A small network was trained on invented records. Each row is its activation on one of them, seen along a few directions.
After each row come some of the record's fields: Zorak, Zofel, Gele, Fevaz, Nema.
A field that a record lacks is left out.
The largest differences between rows may come from other fields.
In the rows, 500 means zero.
Random noise pushes rows far along 19 fixed directions. That doesn't count. These rows show it; they differ only by the noise:
[464 512 486 402 644 405 876 470 546 461 690 374 615 485 616 608 170 517
 617 670 557 356 578 274 679 587 470 591 476 556 382 521 547 637 325 433
 556 293 460]
[183 614 677 276 451 628 595 219 631 529 829 393 483 446 594 436 343 562
 260 516 505 657 423 403 672 703 804 523 447 446 501 362 403 356 557 410
 306 424 626]
[397 476 508 362 499 335 535 474 451 572 491 415 383 441 517 305 562 707
 490 675 704 561 361 409 587 400 589 513 495 390 485 451 447 387 452 312
 557 545 541]
[715 485 403 611 671 482 389 712 492 482 329 460 399 612 365 451 430 761
 577 453 513 525 610 598 449 422 219 268 442 505 687 743 514 630 547 464
 476 570 286]
[419 355 478 212 465 411 643 511 415 755 577 658 690 552 588 568 534 486
 600 540 854 297 607 173 426 621 765 626 473 615 432 309 469 426 490 419
 281 371 408]
[755 573 594 650 294 444 301 534 497 624 462 585 564 689 627 445 258 293
 369 378 470 371 432 646 688 460 315 434 529 548 562 429 136 511 467 674
 442 641 344]
[643 286 469 493 571 521 323 663 458 297 322 642 717 710 449 682 376 470
 294  79 253 520 568 474 376 409 298 577 377 748 613 393 354 327 354 593
 671 493 300]
[393 372 329 400 566 687 418 520 488 442 494 531 519 350 671 549 655 356
 581 497 442 551 399 463 578 460 313 507 719 473 235 750 347 630 413 664
 663 482 658]
[459 399 373 476 411 491  81 565 324 317 449 529 739 495 747 596 838 242
 292 451 594 296 501 235 435 677 625 576 449 587 625 397 357 527 531 620
 494 464 577]
[379 641 566 388 512 610 491 427 516 598 649 599 482 562 402 532 343 377
 494 561 415 442 434 503 604 601 652 446 591 336 596 357 493 458 556 481
 448 455 450]
[450 707 607 499 499 474 497 566 416 514 570 583 595 610 537 368 518 397
 563 541 458 546 691 358 648 663 452 339 580 457 612 594 310 655 647 411
 595 543 371]
[286 547 509 233 714 658 439 434 500 431 639 696 364 489 457 487 339 394
 703 670 297 501 529 353 573 359 530 673 521 306 534 675 320 531 696 446
 611 481 517]
[395 502 387 418 448 507 823 683 556 604 496 597 500 562 603 367 631 570
 465 639 744 641 490 346 461 657 590 426 387 486 616 708 673 397 542 331
 477 351 552]
[634 421 583 284 390 512 639 318 543 680 435 653 504 472 303 557 467 325
 515 361 239 545 440 504 425 239 544 614 450 381 534 315 407 412 576 533
 488 744 433]
[567 765 369 580 584 521 399 592 559 563 492 468 289 692 428 763 472 282
 277 751 392 364  47 577 382 448 447 512 424 522 724 525 452 729 622 623
 404 315 575]
[546 557 604 683 214 686 695 400 614 638 701 405 638 577 504 448 350 363
 507 345 457 445 687 565 585 740 775 495 512 334 573 369 684 370 527 641
 370 432 536]
[395 485 382 670 376 479 585 706 413 614 509 633 446 545 763 328 651 355
 700 645 728 475 353 610 515 528 533 592 728 462 236 660 475 479 328 559
 862 331 738]
[494 475 416 503 717 523 477 397 656 494 378 374 448 480 496 474 374 636
 570 638 507 501 195 678 608 628 538 574 500 310 408 525 661 392 297 643
 675 241 618]
[469 574 489 738 465 575 433 600 351 420 525 512 358 501 537 389 582 587
 642 559 514 775 354 468 455 424 625 715 470 566 282 578 354 337 578 445
 476 417 480]
[489 404 253 457 643 640 874 672 604 367 418 626 441 435 502 634 492 596
 348 422 457 752 421 597 224 557 356 338 319 672 558 735 882 434 481 340
 395 449 570]
[462 758 472 663 463 550 754 657 564 688 548 551 430 775 587 327 213 424
 585 731 679 458 508 532 611 636 442 471 550 442 537 690 558 395 755 444
 283 309 531]

[459 670 538 594 484 584 591 426 579 436 612 313 484 422 554 415 623 579
 458 574 507 679 656 436 531 704 519 348 434 488 587 725 576 683 678 461
 391 513 565]  <Zorak:b2 Zofel:y4 Fevaz:u5 Nema:z1>
[434 578 515 476 636 462 407 473 576 726 350 331 615 798 456 471 405 505
 518 556 631 309 537 482 563 602 334 529 706 471 474 470 419 465 641 664
 492 296 562]  <Zorak:b2 Zofel:y3 Fevaz:u5 Nema:z2>
[783 602 517 652 568 343 734 603 529 731 358 563 676 756 499 558 459 398
 789 573 578 375 550 423 397 683 563 656 378 607 467 550 505 678 517 637
 534 207 348]  <Zorak:b1 Zofel:y1 Gele:e4 Fevaz:u2 Nema:z1>
[576 544 407 349 426 404 666 621 518 903 260 612 458 577 374 484 688 594
 343 618 813 642 130 442 439 558 501 296 494 544 531 406 555 332 522 371
 172 472 336]  <Zorak:b2 Zofel:y2 Gele:e4 Fevaz:u4 Nema:z2>
[405 547 394 465 505 633 408 561 467 429 524 378 565 591 447 596 599 294
 432 551 383 345 606 250 512 465 451 528 558 397 655 567 522 556 795 585
 360 445 590]  <Zorak:b1 Gele:e4 Fevaz:u2 Nema:z2>
[637 306 370 505 375 567 598 483 658 359 442 558 554 344 689 505 428 525
 236 374 587 505 471 644 415 640 539 416 189 534 673 562 795 327 389 477
 235 574 597]  <Zorak:b1 Zofel:y3 Gele:e3 Fevaz:u1 Nema:z1>
[656 468 560 450 575 367 529 470 544 601 304 452 632 559 415 438 642 559
 580 400 485 486 720 470 415 584 431 412 452 455 638 550 510 681 495 531
 659 536 426]  <Zorak:b2 Zofel:y3 Gele:e1 Fevaz:u5 Nema:z2>
[415 452 415 403 826 748 417 481 623 397 494 556 549 611 458 750 413 516
 565 329 306 499 596 494 250 627 482 609 398 650 467 683 556 583 690 673
 352 238 560]  <Zorak:b2 Zofel:y2 Gele:e4 Fevaz:u1 Nema:z1>
[533 706 635 714 515 450 496 550 304 433 586 544 543 496 513 376 356 613
 535 382 570 652 722 607 516 714 464 217 582 689 421 433 448 549 583 235
 250 654 280]  <Zorak:b1 Zofel:y4 Gele:e4 Fevaz:u2 Nema:z1>
[157 600 663 587 524 588 533 464 503 215 822 307 395 524 572 327 100 662
 428 504 410 623 603 468 766 407 528 659 593 476 377 506 379 254 472 326
 590 402 619]  <Zorak:b1 Zofel:y3 Gele:e1 Fevaz:u1 Nema:z2>
[547 569 455 567 517 450 508 606 533 564 272 605 341 509 377 364 617 706
 451 598 599 727 208 727 492 515 466 305 460 453 526 524 682 281 486 411
 468 496 445]  <Zorak:b2 Fevaz:u3 Nema:z1>
[536 456 586 431 472 395 397 530 423 531 264 674 791 693 459 523 618 331
 473 347 543 380 618 365 361 631 650 718 463 577 613 265 475 289 525 528
 569 374 444]  <Zorak:b1 Zofel:y3 Gele:e1 Fevaz:u5 Nema:z1>
[514 366 395 610 354 674 294 681 458 375 618 502 550 488 592 615 345 429
 343 355 487 421 352 520 698 479 462 470 604 516 468 423 435 343 166 620
 518 418 394]  <Zorak:b1 Zofel:y1 Gele:e4 Fevaz:u1 Nema:z2>
[344 667 676 497 612 490 285 356 419 503 523 605 458 555 576 283 476 507
 577 520 468 662 551 520 508 590 567 583 531 528 397 489 210 449 763 416
 511 578 509]  <Zorak:b1 Zofel:y1 Gele:e3 Fevaz:u5 Nema:z2>
[614 375 481 637 351 679 340 406 550 461 468 522 583 425 648 406 401 343
 527 362 473 453 594 624 566 559 522 587 497 371 465 549 485 350 508 689
 409 576 559]  <Zorak:b1 Zofel:y3 Gele:e4 Fevaz:u5 Nema:z2>
[519 495 672 400 440 397 675 441 561 587 528 788 498 629 506 367  44 403
 533 419 396 441 510 666 598 357 521 622 462 455 497 322 431 209 447 419
 583 579 431]  <Zorak:b1 Zofel:y1 Gele:e4 Fevaz:u1 Nema:z2>
[478 446 367 368 608 381 427 650 496 390 538 653 309 401 703 494 310 588
 400 724 730 369 338 564 588 405 338 343 400 551 604 681 488 595 346 332
 447 555 481]  <Zorak:b2 Gele:e4 Fevaz:u5 Nema:z1>
[432 485 535 311 460 467 527 438 536 667 632 494 508 532 597 623 465 407
 383 543 547 429 343 391 572 456 514 574 562 575 439 420 243 642 348 575
 578 431 514]  <Zorak:b2 Zofel:y1 Gele:e4 Fevaz:u5 Nema:z2>
[573 306 497 424 436 584 623 423 594 692 616 466 394 517 441 692 365 569
 508 268 516 375 638 635 240 236 488 584 469 677 404 477 506 576 553 606
 203 610 578]  <Zorak:b2 Gele:e1 Fevaz:u5 Nema:z1>
[744 415 527 572 432 385 398 619 502 605 275 760 630 671 521 520 578 388
 474 284 481 477 505 674 321 529 412 499 401 653 597 475 396 520 379 635
 699 540 379]  <Zorak:b1 Zofel:y4 Fevaz:u5 Nema:z2>
[596 416 447 653 372 437 443 710 460 679 588 403 394 738 440 491 407 557
 606 476 707 122 751 513 335 291 544 548 526 462 695 488 586 560 572 542
 478 481 523]  <Zorak:b2 Zofel:y2 Gele:e4 Fevaz:u5 Nema:z1>
[618 399 426 294 593 533 602 490 563 522 321 703 579 486 316 717 593 410
 430 331 297 522 456 531 272 424 419 450 398 573 600 454 617 542 524 520
 447 589 430]  <Zorak:b1 Zofel:y4 Gele:e3 Fevaz:u1 Nema:z1>
[607 340 424 374 649 549 165 647 458 493 405 635 324 402 412 442 596 823
 649 568 664 573 469 431 505 389 500 450 369 439 641 738 357 568 411 418
 435 551 207]  <Zorak:b1 Zofel:y4 Gele:e3 Fevaz:u5 Nema:z1>
[610 479 442 365 522 383 617 720 626 577 453 742 480 718 502 598 231 447
 355 616 537 367 293 470 645 413 333 455 331 545 751 557 436 466 317 495
 602 380 290]  <Zorak:b1 Gele:e3 Fevaz:u4 Nema:z1>
[552 510 402 929 386 476 177 639 349 383 336 404 552 557 644 371 731 524
 408 372 684 452 509 791 358 706 495 337 596 603 442 423 682 376 546 592
 437 518 658]  <Zorak:b1 Fevaz:u2 Nema:z1>
[456 552 638 376 420 476 715 434 590 495 616 499 608 544 467 423 285 394
 430 458 378 431 737 449 698 526 454 398 549 346 695 465 522 498 477 410
 608 598 487]  <Zorak:b1 Zofel:y3 Gele:e1 Fevaz:u2 Nema:z1>
[420 471 465 580 462 398 404 587 328 406 618 379 308 362 572 478 548 678
 528 700 695 565 301 390 560 271 529 650 549 596 296 484 332 489 325 361
 524 489 477]  <Zorak:b1 Zofel:y3 Fevaz:u5 Nema:z2>
[418 624 553 712 621 312 483 459 257 139 435 466 550 335 486 349 684 542
 613 517 425 571 759 592 292 682 634 456 491 467 548 348 833 500 589 211
 751 643 627]  <Zorak:b1 Zofel:y3 Gele:e4 Fevaz:u5 Nema:z2>
[394 444 406 344 429 561 699 489 439 487 657 568 434 335 463 741 455 455
 280 515 528 540 344 429 387 380 539 444 476 673 441 293 645 404 468 311
 173 615 476]  <Zorak:b2 Fevaz:u5 Nema:z2>
[505 381 353 342 458 541 752 555 486 472 439 433 690 444 447 638 565 434
 473 557 588 388 671 132 495 502 481 560 479 483 591 462 746 398 569 412
 279 484 437]  <Zorak:b2 Zofel:y1 Gele:e2 Fevaz:u5 Nema:z1>
[560 370 471 344 654 626 663 352 671 358 479 414 547 255 468 619 471 630
 431 400 254 816 426 477 607 513 306 434 401 503 413 661 500 591 269 531
 622 560 416]  <Zorak:b2 Zofel:y3 Gele:e3 Fevaz:u5 Nema:z2>

Which values does each new row have?
[383 398 581 439 546 578 403 483 383 359 553 618 531 442 373 459 393 517
 651 297 364 462 735 573 460 410 584 545 639 401 453 347 551 344 465 389
 609 605 478]  <Zorak:b1 Zofel:y3 Gele:e4 Fevaz:u1 Nema:z1>
[415 450 346 426 600 723 397 583 509 649 446 327 403 680 297 536 536 542
 674 585 521 382 570 256 418 266 487 726 597 337 484 651 486 393 901 619
 194 346 561]  <Zorak:b2 Zofel:y1 Gele:e4 Fevaz:u2 Nema:z1>
[378 623 666 238 806 203 884 224 548 456 402 412 598 432 425 476 347 635
 496 582 443 587 590 485 470 559 373 491 518 621 367 340 624 546 528 239
 621 557 578]  <Zorak:b2 Zofel:y4 Fevaz:u5 Nema:z1>
[468 142 358 214 418 505 740 552 453 427 487 355 638 240 480 523 713 672
 501 441 604 582 622  79 620 302 460 486 487 459 405 549 593 402 333 378
 440 601 430]  <Zorak:b1 Gele:e4 Fevaz:u2 Nema:z1>
[427 411 476 605 407 459 474 554 424 519 566 415 518 417 717 288 529 627
 593 555 783 511 521 469 640 601 602 507 592 452 322 521 486 386 308 450
 604 444 541]  <Zorak:b2 Zofel:y1 Gele:e4 Fevaz:u5 Nema:z2>
[545 470 448 359 290 508 563 340 445 759 398 464 436 443 355 534 639 219
 445 492 461 335 456 503 319 189 512 567 652 354 480 274 553 423 836 508
 172 818 695]  <Zorak:b2 Zofel:y1 Gele:e4 Fevaz:u2 Nema:z1>
[373 469 482 419 328 577 800 573 536 669 685 425 445 557 322 653 515 379
 465 500 402 412 459 423 543 277 512 505 718 386 487 398 600 530 381 530
 682 467 582]  <Zorak:b2 Gele:e3 Fevaz:u4 Nema:z1>
[759 232 337 226 592 440 581 507 584 462 152 468 538 346 310 550 783 559
 465 367 355 519 651 406 301 226 210 363 335 399 767 736 627 695 578 481
 530 800 486]  <Zorak:b1 Zofel:y4 Gele:e4 Fevaz:u2 Nema:z1>
[398 630 550 566 775 477 448 555 347 432 335 818 543 660 460 402 430 531
 823 555 483 639 489 537 386 670 622 710 475 587 298 471 499 244 696 401
 524 279 412]  <Zorak:b1 Gele:e4 Fevaz:u2 Nema:z1>
[505 262 345 461 455 493 456 671 342 413 318 672 684 475 550 371 505 391
 695 529 594 382 629 301 646 411 394 613 644 347 434 478 585 165 391 467
 700 542 379]  <Zorak:b1 Zofel:y1 Fevaz:u5 Nema:z2>
[500 574 504 511 538 333 642 468 490 322 551 616 577 415 766 440 458 215
 621 740 451 353 563 420 544 623 587 645 376 422 572 602 551 675 432 443
 862 463 658]  <Zorak:b2 Zofel:y1 Gele:e1 Fevaz:u2 Nema:z1>
[339 506 505 284 518 531 450 368 555 695 463 747 455 509 445 498 602 386
 507 601 572 440 325 592 412 580 747 546 532 362 542 326 616 320 585 535
 463 453 620]  <Zorak:b1 Gele:e1 Fevaz:u5 Nema:z2>
[513 504 572 356 577 462 659 470 567 381 451 626 717 464 640 525 728 476
 425 407 340 816 584 229 495 692 450 491 224 719 498 698 320 645 563 485
 603 472 392]  <Zorak:b2 Gele:e3 Fevaz:u1 Nema:z2>
[427 406 419 424 614 434 754 613 536 197 478 705 520 414 653 358 173 543
 422 480 411 590 576 612 642 484 244 310 404 492 550 649 714 303 365 244
 673 613 503]  <Zorak:b1 Gele:e4 Fevaz:u1 Nema:z2>
[450 558 485 452 530 259 549 552 416 438 370 553 596 671 692 420 425 462
 269 526 712 403 557 344 301 551 490 627 268 786 596 428 463 324 805 275
 167 486 610]  <Zorak:b1 Zofel:y4 Gele:e4 Fevaz:u1 Nema:z2>
